A small network was shown many inputs. Here are its activations along a few directions, one row for each input.
In each table, some parts of the input vary, and every possible input appears once, in random order.
Descriptions start from the smaller parts, as in this example, which fits no table here: values(3) and (point or line(9) or (ring(5) and line(6))).
Shared parts are said once, and a part with two or three values counts as separate values.
In the rows, 128 means zero.

Other details of the inputs shift rows strongly along two fixed directions, in all tables alike. That doesn't count.

A family of inputs:
R1: [155 119 157  97 118 121 154 105 124 109 139 122 105 108  87]
R2: [ 65 200  63 219 100 153  70 117 189  85 167 144 175 170 137]
R3: [104 118 107 113 150 160 155 176 108 165 122 132 110 120 192]
R4: [ 91 106  66 139 165 166 154 202 114 170 113 131 120 133 225]
R5: [ 79 108  84 138 161 159 129 171 124 198  89 144 127 149 239]
R6: [ 89 125  95 148 146 149 148 165 135 147 139 141 123 135 173]
R7: [175  90 182  81 135  95 160 122 103 135 118 119  98  87  83]
R8: [145 156 146 140 104 112  89  85 157  81 147 133 158 141  71]
R9: [169  79 177  65 138 107 174 117  87 150 109 117  83  84 115]
R10: [145 138 151 145 118 105 101  93 145 103 128 121 160 129  61]
R11: [ 89 128  71 158 147 163 109 167 134 160 106 129 150 151 212]
R12: [174  95 171  77 133 105 165 123 112 135 116 125  98  99  87]
R13: [144 209 162 191  47  96  82  94 132  32 178  94 130 231  38]
R14: [ 83 149  75 148 134 169 108 157 128 159 106 138 134 145 220]
R15: [106 187 101 190  96 139  69 109 174  73 171 121 175 149 118]
R16: [ 99 170 106 182 108 151 120 129 157  80 180 133 155 137  99]
R17: [163 124 161 113 110 105 139 107 127  97 157 116 122 101  68]
R18: [131 114 126  99 121 146 160 141 115 144 118 141  90 112 156]
R19: [141 156 162 152  92 115 101  67 149  86 151 127 167 129  44]
R20: [ 75 175  54 185 121 178  83 158 171 117 143 133 161 169 209]
R21: [ 97 131  89 160 155 132 135 170 147 132 138 134 131 138 148]
R22: [169  73 188  58 134 113 181 126  83 167 106 126  81  81 125]
R23: [ 89 176  77 195 109 161 129 214 102 109 157 109  81 235 204]
R24: [132 184 137 156  83 121 113  87 156  52 190 128 145 120  33]
R25: [127 170 132 169  90 109 120  82 167  58 187 136 145 127  27]
R26: [164  80 172  79 140 105 146  93  94 163  80 118 117 106 109]
R27: [ 85 118  75 141 146 171 127 166 115 185  81 144 124 141 238]
R28: [136 180 145 161  73 119 112  84 157  47 193 129 137 113  41]
R29: [191  64 196  43 142  94 155 104  92 183  61 124  96  98 112]
R30: [167  79 178  85 147  78 138  99 114 164  85 125 121 112  82]
R31: [138 105 129  96 144 128 126 134 109 169  95 119 129 123 161]
R32: [175  78 181  60 151  95 142 114  91 179  71 117 113 102 111]
R33: [170  86 170  78 142  96 157 129  96 138 120 129 100  93 105]
R34: [ 86 133  78 138 145 175 117 161 133 164  98 132 123 151 241]
R35: [143 155 150 147 106 104  84  88 149  82 151 128 160 131  74]
R36: [ 68 163  56 170 146 177 122 182 142 121 152 125 134 145 202]
R37: [142 135 144 142 113  96 101  82 155 104 143 123 160 136  60]
R38: [119 157 118 140 100 147 109 105 146 119 125 140 133 139 143]
R39: [145 110 157 112 130  97 124  81 129 134 112 122 133 123  85]
R40: [178  37 184  43 170  73 159 113  79 204  55 135 100 105 122]
R41: [130 110 132  98 147 132 128 125 106 166  91 119 122 122 164]
R42: [ 86 118  72 151 165 158 108 179 124 170  94 141 145 153 224]
R43: [ 91 114  71 124 177 158 144 210 108 170 113 138 116 134 231]
R44: [142 151 146 146  92 118 133  90 141  72 166 131 137 113  38]
R45: [162  93 157 100 145 100 157 126 105 126 123 131 120 106  82]
R46: [154 131 146 115 109 121 140 112 140  96 156 123 123 116  78]
R47: [105 184  94 182 110 144  99 135 175  55 191 138 155 149 100]
R48: [176  80 185  71 140  94 137 110  97 169  79 119 108  97 117]
R49: [ 91 208  84 208 111 144  87 140 183  47 201 122 173 148  82]
R50: [167  82 172  80 140 104 175 108  94 138 112 118 102  93  81]
R51: [ 87  86  76 118 183 155 171 195 107 195  94 134  94 129 239]
R52: [ 84 190  65 193 119 160 100 157 169  76 189 123 164 149 135]
R53: [141 133 140 143 131  91 130 110 148  85 165 135 143 127  48]
R54: [131 106 137  95 131 148 164 148 113 153 121 136  96 113 160]
R55: [170 102 190  72 124 104 139  86 100 157  99 123 123 104  92]
R56: [ 78 138  61 175 159 166 131 200 139 138 131 133 136 143 197]
R57: [178  69 181  50 156  90 143 113  81 180  72 126 112 104 119]
R58: [ 85 108  63 143 168 153 151 197 128 170 121 135 119 140 218]
R59: [146 152 163 127  92 125 108  76 148 101 142 131 144 130  81]
R60: [128 121 143 115 124 137 124 122 117 157 108 131 125 121 168]
R61: [140 171 154 156  90 112  85  64 156  66 163 114 157 126  60]
R62: [127 129 131 121 114 135 119 116 118 148 106 134 119 119 165]
Description of these inputs: values(2) and (point or (line(5) and line(6))).
Question: Changing only the values(2) part turns R55 into R3. The same change can be made to R26. Which row results?
Answer: R50
Question: Changing only the values(2) part turns R32 into R49. The same change can be made to R27. Which row results?
Answer: R44
Question: Change only the values(2) part in R35. List by row number the other rows that result.
Answer: R33
Question: Start at R40 and move only the line(6) part, one step at a time. The first step leads to R30. Which rows follow, in order?
Answer: R37, R39, R5, R2

A family of inputs:
R63: [101 149  97 154 125 150 109 144 140 127 130 131 136 150 171]
R64: [ 97 142  93 157 138 144 107 145 145 131 130 132 147 140 165]
R65: [165  38 167  34 169 113 180 135  72 224  48 134  85  84 175]
R66: [167 139 179 118  98  96 115  69 135  90 144 121 141 115  37]
R67: [166 134 169 121 105  97 165 112 125  65 186 118 107 109  15]
R68: [ 99 147  94 153 132 152 109 143 143 129 130 131 144 140 168]
R69: [169  38 168  36 171 107 178 141  65 222  46 126  83  96 173]
R70: [ 99 147  87 155 131 158 158 185 131 103 173 130 104 132 154]
R71: [101 146  97 157 132 146 107 148 139 129 129 131 142 149 167]
R72: [166 138 179 122  97  91 118  71 131  91 143 118 136 128  33]
R73: [ 99 150  98 156 122 151 111 143 137 128 130 130 134 151 170]
R74: [168 137 178 120 100  90 116  72 134  90 143 120 138 127  34]
R75: [ 96 141  91 157 139 147 110 143 148 132 129 137 149 137 163]
R76: [ 97 145  94 154 134 150 108 142 146 130 131 133 146 135 168]
Question: What do these inputs look like to the network?
Answer: values(2) and (point or line(6))
Question: Changing only the values(2) part turns R64 into R76. The same change can be made to R67. Which row results?
Answer: R70
Question: Change only the values(2) part in R71. List by row number the other rows that result.
Answer: R66

A family of inputs:
R77: [132 145 145 139 118 114  86  95 134 105 138 116 161 152 101]
R78: [119 152 142 153 100 143 146 113 135  95 168 129 117 112  93]
R79: [152  66 156  57 149 127 165 112  98 208  56 128  86 104 187]
R80: [116 131 100 140 128 150 133 187 127 136 136 125 114 142 186]
R81: [111 123 104 138 133 151  97 150 132 144 102 128 142 145 197]
R82: [108 136 102 139 140 140 134 183 115 143 143 118 119 156 183]
R83: [ 92 121  80 137 171 142 139 185 139 136 142 139 124 103 166]
R84: [142 155 135 131 110 137 127 126 133  77 163 132 126 130 100]
R85: [166  44 157  63 182 101 209 121 126 155 126 141 130  59  28]
R86: [133 147 137 141 104 120 124 138 141  87 157 123 119 141  90]
R87: [168  61 163  58 146 115 142 141  88 210  54 125 102 110 184]
R88: [107 124 104 151 132 145 142 181 132 134 131 131 103 153 183]
R89: [130 151 130 140 104 135 144 109 150  90 165 121 110 129  98]
R90: [116 158 137 140  99 145 139 118 131  93 166 128 119 108  89]
R91: [117 149 129 152  94 137 148 113 125  95 168 135 118 116  88]
R92: [ 90 122  86 136 170 136 106 152 151 155 109 143 155 105 178]
R93: [ 86 142 105 136 124 168 117 134 128 158 107 138 136 118 191]
R94: [ 87 132  97 148 120 160 125 129 123 160 108 145 134 127 189]
R95: [101 135  98 148 148 139  99 154 119 158  89 118 138 168 175]
R96: [127 144 150 153 118 106  95  92 145 116 137 123 149 162  98]
R97: [185  93 198  51 124  94 137  81 102 157  80 138 107 104  89]
R98: [138 158 132 128  98 134 100  81 156 110 138 119 151 119 109]
R99: [ 99 129 107 151 145 136 144 176 120 141 138 124 108 167 181]
R100: [126 143 132 152 111 102 135 127 124  96 165 124 122 163  85]
R101: [ 96 135 102 138 143 138 136 182 116 139 137 123 109 163 177]
R102: [157  77 154  50 153 127 183 165  77 183  83 140  64 110 171]
R103: [136 153 146 143 108 124 100  88 155 107 131 144 144 143 104]
R104: [127 148 123 138  96 125 111  75 151 109 134 131 140 135 101]
R105: [104 119  96 150 126 137 107 148 133 155 101 141 131 160 188]
R106: [100 132  81 137 125 157 156 158 126 135 138 133  96 140 182]
R107: [126 157 131 126 101 132 102  80 157 106 133 124 142 127 103]
R108: [186  73 176  63 158  84 170 122 104 144 128 125 109  53  68]
R109: [159  66 165  58 159 106 143 136  76 217  62 119 106 124 181]
R110: [125 132 124 153 144 111 136 129 158  91 172 134 137  99  77]
R111: [139 158 126 129 100 140 135 115 145  91 170 115 121 117 100]
R112: [186  84 190  63 119  87 146  75  96 159  81 146 105 113  87]
R113: [131 154 131 150 120 113 127 138 123  91 146 107 126 157  76]
R114: [104 128 103 161 150 138 106 148 123 160  91 120 136 173 179]
R115: [144 155 132 152 117 115 125 139 122  94 152 103 135 150  82]
R116: [139 147 137 150 123 117  86 101 127 102 121 107 162 154  90]
R117: [112 112 107 142 162 125 134 101 187 120 142 148 203  96  51]
R118: [ 96 124  98 149 139 129 108 143 121 163 108 135 135 174 185]
R119: [123 154 144 139  99 146 104  81 136 102 138 126 160 104 106]
R120: [141 154 141 130 109 132  91  91 144  96 132 137 156 132 108]
R121: [104 129  86 160 143 133 147 182 104 139 120 121 110 173 165]
R122: [140 149 132 150 122 120 124 135 117  82 150 102 135 151  83]
R123: [106 131  99 161 149 138 145 182 113 138 120 115 110 169 171]
R124: [105 135  93 124 131 167 111 127 137 144 108 125 137 128 202]
R125: [112 125 100 139 133 154 133 184 122 124 133 124 114 143 187]
R126: [133 147 140 140 118 117 123 130 124  85 168 111 133 149  94]
R127: [184  75 186  82 134  71 142  85  79 166  69 116 112 134  68]
R128: [177  64 189  71 160  72 147  81 121 162  89 134 129  66  74]
R129: [106 135  89 125 133 172 145 160 126 125 140 120 107 126 191]
R130: [100 142 100 139 123 175 148 168 116 142 145 129 114 109 186]
R131: [106 122 109 151 132 143 106 148 143 155 101 135 131 156 193]
R132: [135 151 127 143 103 122 138 123 134  88 161 145 115 144  91]
R133: [127 160 144 140  94 141 104  85 142 114 141 127 160 103 105]
R134: [137 154 140 144 109 128 136 123 144  87 161 139 115 140  96]
R135: [134 138 129 153  99 112 133 132 136  89 158 131 117 149  88]
R136: [127 158 125 128 103 137 136 115 146  88 164 120 112 124  94]
R137: [196  96 190  56 122 102 170 117  91 140 118 130  88  96  87]
R138: [ 99 116  86 136 172 142 103 149 145 146 113 138 165  98 187]
R139: [103 129 104 138 130 145  98 153 138 153  99 133 132 152 189]
R140: [153  48 138  57 192 117 181 169  84 180  96 130  94  62 162]
R141: [175  87 193  63 119 122 180 103  77 136 122 119  90  69  86]
R142: [118 152 148 152  98 137 113  79 147 113 136 133 148 115 103]
R143: [122 129 118 151 136  99 104  94 160 110 139 144 169 105  81]
R144: [123 129 111 152 138 105 138 129 148  91 171 140 137 103  72]
R145: [133 140 126 140 138 108  93 101 165 110 144 132 180  88  90]
R146: [ 94 133 106 137 144 136  99 149 126 161 107 127 137 166 186]
R147: [143 153 137 151 117 113  87 104 132 114 123 107 162 153  89]
R148: [145 161 141 131 103 128  92  95 150 108 135 138 156 131 107]
Question: Changing only one part turns R90 into R93. The same change can be made to R136. Which row results?
Answer: R107
Question: What do these inputs look like to the network?
Answer: values(2) and (point or (line(5) and (point or line(6))))
Question: Change only the values(2) part in R81. List by row number the other rows that result.
Answer: R125
Question: Start at R91 and move only the line(5) part, one step at a time. The first step leads to R78. Which rows follow, in order?
Answer: R90, R130, R141
Question: Change only the line(6) part in R120. List by row number the other rows that result.
Answer: R77, R81, R116, R119, R124
Question: Change only the values(2) part in R131. List by row number the other rows that result.
Answer: R88
